Each row below holds a small network's activations on one record, seen along a few directions.
Each row is followed by the record's values for the fields V, H, E, D, Y.
A field that a record lacks is written missing.
Other fields move the rows too, some of them a lot.
(in the rows, 500 means zero)
Random noise pushes rows far along 12 fixed directions. That doesn't count. These rows show it; they differ only by the noise:
[496 426 445 526 371 480 514 492 613 585 438 495 489 518 663 445 506 700
 607 312 567 360 385 680]
[291 603 604 617 553 399 482 610 452 336 509 383 625 560 264 618 704 486
 376 503 311 632 530 179]
[506 457 596 319 637 385 589 687 450 529 413 649 300 353 532 592 623 572
 481 285 450 375 371 770]
[485 368 219 597 480 453 446 688 500 518 533 601 488 671 342 608 418 502
 637 695 433 635 487 452]
[454 518 623 308 382 374 429 587 691 525 538 482 481 525 584 550 711 538
 481 453 543 426 706 541]
[581 295 509 459 550 407 511 409 452 407 514 500 375 456 534 369 529 633
 557 371 503 306 513 638]
[565 535 517 348 496 399 288 524 551 373 496 556 450 511 448 470 450 386
 434 465 606 398 600 539]
[381 329 532 621 603 598 791 709 609 442 616 449 469 714 183 672 485 599
 384 876 324 606 660 312]
[304 587 402 625 638 545 496 496 376 415 490 325 729 443 437 496 318 570
 539 293 402 449 356 418]
[535 612 609 632 489 493 410 583 372 169 459 453 136 465 471 629 685 598
 254 476 252 523 285 550]
[463 336 438 373 611 411 467 535 356 413 657 403 588 493 463 453 537 398
 493 480 277 578 773 413]
[665 555 654 637 374 637 482 208 474 644 505 388 327 472 627 451 592 563
 572 599 571 439 423 406]
[629 270 553 497 608 472 615 522 522 419 506 609 318 554 357 449 499 543
 411 615 505 424 547 547]
[418 616 439 514 577 325 352 487 479 694 458 540 759 386 546 501 694 446
 673 361 587 578 474 309]

[517 486 824 334 704 618 678 435 307 535 598 390 325 353 393 574 435 455
 513 597 435 349 623 487]  V is v2, H is h1, E is e2, D is d2, Y is y2
[439 567 491 615 480 319 493 593 544 413 414 629 493 467 480 582 736 619
 493 462 541 570 392 462]  V is missing, H is missing, E is e1, D is missing, Y is missing
[499 425 517 532 715 574 669 434 414 594 624 431 450 380 565 530 560 622
 608 640 425 481 558 481]  V is v1, H is missing, E is e2, D is missing, Y is y2
[567 396 558 529 318 497 503 562 553 747 400 606 668 677 439 438 498 320
 458 507 513 681 559 330]  V is v2, H is h1, E is missing, D is d1, Y is missing
[479 432 637 618 483 637 683 624 621 370 447 446 449 627 404 498 461 592
 159 517 352 522 446 512]  V is v2, H is h1, E is missing, D is d1, Y is missing
[497 322 469 345 373 377 432 570 568 204 515 494 498 636 505 331 465 482
 327 266 434 439 631 691]  V is missing, H is missing, E is missing, D is missing, Y is missing
[510 551 292 589 528 579 443 599 484 386 357 555 611 442 619 395 234 480
 241 228 409 540 248 710]  V is v2, H is h1, E is e1, D is d1, Y is missing
[287 586 442 344 438 491 555 580 582 766 568 395 735 435 653 606 484 570
 737 394 526 476 657 540]  V is missing, H is missing, E is missing, D is missing, Y is missing
[510 537 453 432 424 603 451 665 389 542 615 453 323 524 613 705 444 460
 551 636 292 612 539 595]  V is v1, H is missing, E is e2, D is missing, Y is y2
[451 331 474 599 497 635 758 288 417 472 487 325 463 482 542 352 301 758
 595 301 438 246 349 680]  V is v1, H is missing, E is e1, D is missing, Y is missing
[535 348 327 509 474 383 490 618 520 534 556 594 580 536 624 479 702 454
 452 525 351 762 627 475]  V is v2, H is h2, E is e2, D is missing, Y is missing
[523 454 663 407 609 478 486 525 510 361 534 473 480 518 448 445 513 456
 392 413 514 411 530 506]  V is v1, H is missing, E is e2, D is missing, Y is y2
[555 541 425 602 627 474 473 440 373 403 419 561 456 308 563 418 487 531
 349 398 430 511 354 575]  V is v2, H is h1, E is missing, D is d2, Y is missing
[328 518 460 373 583 574 592 595 459 694 545 375 763 439 550 558 321 496
 641 359 437 460 579 517]  V is v2, H is h1, E is e1, D is d1, Y is missing
[477 390 573 663 461 439 632 515 608 423 481 475 455 490 621 438 792 779
 383 430 415 523 432 541]  V is v2, H is h1, E is missing, D is d2, Y is missing
[420 797 384 633 379 601 245 545 461 448 513 291 457 384 807 624 565 628
 477 369 315 555 265 580]  V is v2, H is h1, E is e2, D is d1, Y is y1
[480 730 545 595 687 537 416 290 569 514 508 399 688 304 646 421 574 552
 488 443 686 439 456 357]  V is v2, H is h1, E is e2, D is missing, Y is y1
[518 441 405 548 781 404 451 554 645 252 540 529 588 322 663 383 569 718
 309 418 544 396 547 609]  V is v2, H is h1, E is e1, D is d1, Y is missing
[472 483 420 448 700 327 455 735 428 589 465 709 576 445 393 626 614 416
 615 517 504 620 447 444]  V is v2, H is h1, E is e2, D is d1, Y is y1
[630 377 633 545 555 512 643 329 443 606 510 489 459 404 656 359 732 542
 430 436 446 546 498 470]  V is v2, H is h2, E is missing, D is missing, Y is missing
[555 312 211 423 493 369 433 440 601 645 584 550 562 450 754 377 610 628
 761 447 584 459 609 661]  V is v1, H is missing, E is e2, D is missing, Y is missing
[477 346 401 491 612 486 675 618 377 347 561 550 489 463 559 514 467 581
 499 463 345 574 506 661]  V is v2, H is h1, E is e2, D is d2, Y is y2
[493 509 508 712 565 543 485 450 482 309 485 455 510 542 405 487 389 629
 520 554 566 413 356 421]  V is v2, H is h1, E is e2, D is d1, Y is y2
[445 443 374 591 465 395 475 669 423 327 463 570 360 590 381 575 622 551
 462 481 312 626 364 541]  V is missing, H is missing, E is missing, D is missing, Y is missing
[510 399 275 530 533 485 341 662 626 339 600 482 543 584 574 471 432 585
 424 565 431 540 589 578]  V is v2, H is h1, E is missing, D is d1, Y is missing
[418 556 569 569 214 407 472 513 596 644 406 492 486 557 534 549 728 584
 532 447 478 551 469 442]  V is v2, H is h1, E is missing, D is d2, Y is missing
[565 451 466 476 635 444 394 488 604 547 537 578 739 533 463 394 484 377
 539 579 694 542 624 335]  V is v2, H is h1, E is e2, D is d1, Y is y2
[583 411 545 459 400 483 492 564 192 538 434 560 411 564 440 526 508 287
 536 383 276 670 391 490]  V is v2, H is h1, E is e2, D is d1, Y is y1
[402 492 530 417 671 546 603 404 399 496 590 351 482 413 398 516 401 562
 604 502 460 316 562 505]  V is v1, H is missing, E is missing, D is missing, Y is missing
[465 508 475 557 421 340 479 504 428 629 367 647 359 570 244 595 652 489
 698 532 558 488 296 419]  V is v2, H is h2, E is missing, D is missing, Y is missing
[508 780 526 564 602 651 384 449 382 335 533 372 478 326 684 538 432 460
 356 425 431 561 368 524]  V is missing, H is missing, E is e2, D is missing, Y is y2
[555 604 384 483 526 520 412 640 497 600 538 560 460 362 731 614 601 491
 457 555 411 687 500 585]  V is v2, H is h1, E is missing, D is d2, Y is missing
[577 455 621 732 334 505 698 451 575 835 305 658 480 596 462 480 816 488
 421 566 488 739 326 304]  V is v1, H is missing, E is missing, D is missing, Y is missing
[496 487 372 873 664 567 688 474 650 738 421 590 597 327 644 507 569 859
 564 640 621 521 294 456]  V is v2, H is h1, E is e1, D is d2, Y is missing
[269 409 506 403 403 413 558 578 553 347 488 391 662 728 214 467 423 449
 496 327 444 421 571 439]  V is v2, H is h2, E is e2, D is missing, Y is y1
[400 667 605 492 512 662 645 488 488 516 446 397 666 388 569 498 332 449
 292 353 442 529 487 516]  V is v2, H is h1, E is e1, D is d2, Y is missing
[498 638 490 414 242 482 393 661 750 533 445 594 431 667 513 632 604 412
 401 578 577 605 522 547]  V is v2, H is h1, E is e1, D is missing, Y is missing

Here are new rows. What are their fields?
[530 606 857 377 283 466 508 483 407 435 320 514 354 498 451 491 615 340
 282 233 440 480 420 534]  V is v2, H is h1, E is e2, D is d2, Y is missing
[509 374 298 716 490 547 376 482 299 173 578 371 348 636 352 497 302 628
 593 597 317 454 378 490]  V is v2, H is h1, E is missing, D is d1, Y is missing
[574 363 673 417 549 344 596 442 445 476 465 610 327 426 392 432 707 491
 419 487 484 447 592 504]  V is missing, H is missing, E is missing, D is missing, Y is missing
[536 480 481 585 533 536 486 438 606 486 488 484 541 519 593 394 524 581
 487 424 593 455 382 528]  V is v1, H is missing, E is e2, D is missing, Y is y2
[414 708 705 447 476 620 551 436 407 561 544 324 487 400 533 618 497 464
 489 502 431 493 567 413]  V is missing, H is missing, E is missing, D is missing, Y is missing
[257 543 528 284 486 479 629 637 293 834 415 455 734 481 372 613 375 340
 741 196 372 498 432 505]  V is v2, H is h1, E is missing, D is d1, Y is missing
[451 592 403 493 444 595 466 464 351 616 500 432 686 509 578 480 338 337
 638 341 470 628 393 476]  V is missing, H is missing, E is e2, D is missing, Y is y2
[514 653 697 543 524 557 394 318 548 413 476 363 440 426 488 448 489 566
 413 458 619 289 476 426]  V is v2, H is h1, E is missing, D is missing, Y is missing
[421 475 385 483 508 581 492 678 658 393 509 514 524 670 299 556 159 525
 428 640 557 392 531 582]  V is v2, H is h1, E is missing, D is d1, Y is missing
[472 554 622 325 650 535 554 499 510 733 599 472 429 397 383 633 502 412
 545 756 509 436 754 396]  V is v1, H is missing, E is missing, D is missing, Y is missing
[370 671 583 402 477 567 602 573 432 551 494 442 488 428 474 684 440 475
 531 501 442 495 512 530]  V is v2, H is h1, E is e1, D is d2, Y is missing
[438 397 536 649 676 646 741 566 517 615 515 432 685 537 439 456 510 525
 343 536 335 656 461 350]  V is v2, H is h1, E is missing, D is d1, Y is missing
[630 507 431 552 504 610 493 237 413 769 445 514 677 464 561 323 355 316
 615 447 638 560 429 389]  V is v2, H is h1, E is e1, D is missing, Y is missing
[630 627 591 452 446 777 478 470 488 626 570 383 366 486 655 575 408 381
 413 638 432 565 485 530]  V is v2, H is h1, E is e2, D is d1, Y is y1
[605 444 456 518 537 639 587 458 422 430 521 521 333 521 415 505 270 491
 491 632 511 454 436 610]  V is v2, H is h1, E is missing, D is d2, Y is missing
[550 449 602 509 431 492 551 658 545 652 403 627 485 602 447 535 619 392
 385 505 445 659 418 452]  V is v2, H is h1, E is e2, D is d1, Y is y2
[542 457 579 471 490 488 517 343 362 278 469 442 280 504 406 421 481 519
 503 366 471 315 368 610]  V is v1, H is missing, E is e2, D is missing, Y is y1
[591 527 750 364 356 539 419 421 318 484 570 374 335 479 592 507 622 346
 450 466 335 545 606 473]  V is v2, H is h1, E is e2, D is d2, Y is y2
